Each row below holds a small network's activations on one input, seen along a few directions.
Each table varies a few parts of the input and shows all the possible inputs, shuffled.
A made-up example of a description, with smaller parts first: one of 2 separate values, together with either a single point or one of 9 places along a line or (one of 5 places around a ring, together with one of 6 places along a line).
Shared parts are said once, and a part with two or three values counts as separate values.

Other details of the inputs vary at random and push rows far along two fixed directions, the same in every table; ignore that.

Table:
R1: [ -3   0  -2   5   4   2  -2  -7  -1  -6  -7   3 -11]
R2: [ 4 -4 -2 -4 -9  0  0  4  5 -7  2 -1 -5]
R3: [  2  -5   1   3 -20   5  -5   0   0   6  -2  -9 -10]
R4: [ -4   2  -5   4   7   1  -4  -4   0  -2 -11   1   0]
R5: [-7  5 -8  3  7  0  1 -6  1  0 -6  3  0]
R6: [ -5   0  -6   2   5   1  -3  -2   2  -2 -10   1   1]
R7: [  7   2  -1   1  -1   0  -1  -3   1  -8   0  -1 -10]
R8: [ 8  4  0 -2 -7 -3  0  5  3 -3 -2 -1  0]
R9: [-8  0 -5  1 -1  3  3 -3  2 -3 -1  5 -6]
R10: [-6 -2 -6  1  2  1 -3  0  3 -1 -9  1  3]
R11: [-10   0  -8  -2  -1   1   2   1   5   2  -4   3   6]
R12: [-9  2 -8  0  2  1  1 -1  3  1 -5  3  4]
R13: [-9 -3 -5 -2 -5  4  4  0  4 -2  1  5 -4]
R14: [ -9  -4  -2   5 -12   8  -7  -2  -2  10 -11  -9   0]
R15: [10  7  1  2 -2 -4 -1  0  1 -3 -3 -1 -3]
R16: [ 9 13 -1  3  1 -4  4 -4  0 -2  0  0 -4]
R17: [  5   7  -4   3   2  -1   3  -7   1  -7   3   0 -11]
R18: [-6 -7 -3 -2 -6  4  0  3  4 -4 -4  3 -4]
R19: [ 11 -22  31 -56  32  80  -2   4 -42  28  24 -25   7]
R20: [-1  6 -3 -1 -3 -2  4  5  9  5 -2  2  9]
R21: [ 4  6 -1  2  2 -2 -2  2  5  1 -8 -1  4]
R22: [-7 -4 -6 -2 -1  2 -2  3  4  0 -9  1  6]
R23: [-8  4 -8  1  5  1  1 -3  2  0 -5  2  2]
R24: [12  9  1  3  1 -3 -1 -2  0 -4 -4 -2 -5]
R25: [ -5   3  -4   4   5   3   3  -8  -1  -4  -2   4 -10]
R26: [ 6  7 -2 -1 -7 -3  5  3  4  0  3  1  2]
R27: [-8 -2 -5 -1 -3  4  4 -1  3 -2  0  5 -5]
R28: [ 0  7 -3 -1 -2 -2  3  4  8  4 -2  2  8]
R29: [ 2  2 -1 -1 -3 -2 -1  6  8  3 -6  0  8]
R30: [-5 -6 -2  0 -4  4 -1  1  2 -5 -4  3 -6]
R31: [ 6  9  0  6  8 -3 -3 -3  2  0 -9 -1  0]
R32: [ 1  0 -4 -2 -7  0  5  2  5 -5  6  1 -5]
R33: [ 3  3 -4  1 -3 -1  4 -2  2 -6  5  1 -7]
R34: [ 7  9 -2  0 -4 -3  5  1  2 -1  2  1  0]
R35: [ 3 12 -3  5  8 -3  2 -4  3  2 -4  1  1]
R36: [-10 -35  36  25  17 -51  -8  -6 -33   5  46   5  14]
R37: [ 5 -2 -2 -2 -6  0 -1  2  3 -7  1 -1 -7]
R38: [ 4 -3 -2 -3 -8  0  0  4  4 -7  1 -1 -6]
R39: [ 2  2 -4 -1 -6  0  4  0  4 -5  6  1 -6]
R40: [-4 -2 -2  3  1  3 -2 -4  0 -6 -6  3 -9]
R41: [10  6  1  0 -5 -3  0  3  2 -3 -3 -1 -1]
R42: [ 1  9 -3  2  2 -2  3  1  6  4 -3  1  5]
R43: [ 5  7 -2 -3 -8 -3  5  4  5  0  3  1  3]
R44: [-6  7 -7  4 10  1  1 -8  0 -1 -7  2 -1]
R45: [ 0  8 -4  0 -1 -2  3  3  7  4 -2  2  7]
R46: [  8   3  -1   3   1  -1  -2  -5   0  -9  -1  -1 -12]
R47: [-5 -4 -2  1 -2  4 -2 -1  1 -5 -5  3 -7]
R48: [ 5  5 -2 -3 -9 -3  6  5  6  0  3  1  3]
R49: [ 5  7 -1  4  5 -2 -2  0  4  0 -8 -1  2]
R50: [-6 -7 -3 -1 -5  4 -1  2  3 -4 -4  3 -5]
R51: [  0   2   3   5 -15   3  -7   1   2  13  -9 -11   2]
R52: [  6   2   4   2 -20   2  -5   1   0  10  -4  -9  -3]
R53: [ 3  4 -1  0  0 -2 -2  5  6  2 -7  0  6]
R54: [-10  -3  -5  -2  -6   3   4   1   4  -2   1   5  -3]
R55: [-7 -3 -6 -1  0  2 -3  2  4 -1 -9  1  5]
R56: [ 8 11 -1  1 -2 -3  4 -1  1 -1  2  0 -2]
R57: [ 2 11 -3  4  5 -3  2 -1  4  3 -4  1  3]
R58: [-22 -39  36  26  20 -49  -9  -7 -35   8  42   9  15]
R59: [-25 -40  33  22  18 -51 -10  -1 -32  13  39   7  29]
R60: [ 6  0 -1  0 -4 -1 -1  0  2 -8  1 -1 -9]
R61: [ -3   3  -5   6  10   0  -4  -7  -1  -3 -12   1  -2]
R62: [ 20 -13  25 -64  41  70   9   8 -34  15  37 -18  11]
R63: [ 3  3 -1 -1 -2 -1 -1  6  8  2 -7  0  7]
R64: [  8   2   1  -3 -10  -3   1   7   5  -2  -2  -1   2]
R65: [ 8  3  0 -2 -8 -3  0  6  4 -2 -2 -1  1]
Each input here is: one of 5 places around a ring, together with either a single point or (one of 2 separate values, together with one of 6 places along a line).
Question: Changing only the place on the ring of 5 turns R26 into R45. The same change can be made to R15. Which row results?
Answer: R49
Question: Changing only the place on the ring of 5 turns R21 into R47. The same change can be made to R28. Which row results?
Answer: R13
Question: Change only the place on the line of 6 in R43. List by row number the other rows that result.
Answer: R16, R26, R34, R48, R56
Question: List by row number the other rows that have the place on the ring of 5 in common with R10.
Answer: R4, R5, R6, R11, R12, R14, R22, R23, R44, R55, R59, R61
Question: Change only the place on the line of 6 in R40. List by row number the other rows that result.
Answer: R1, R18, R30, R47, R50
Question: Change only the choice among 2 separate values in R1. List by row number the other rows that result.
Answer: R25
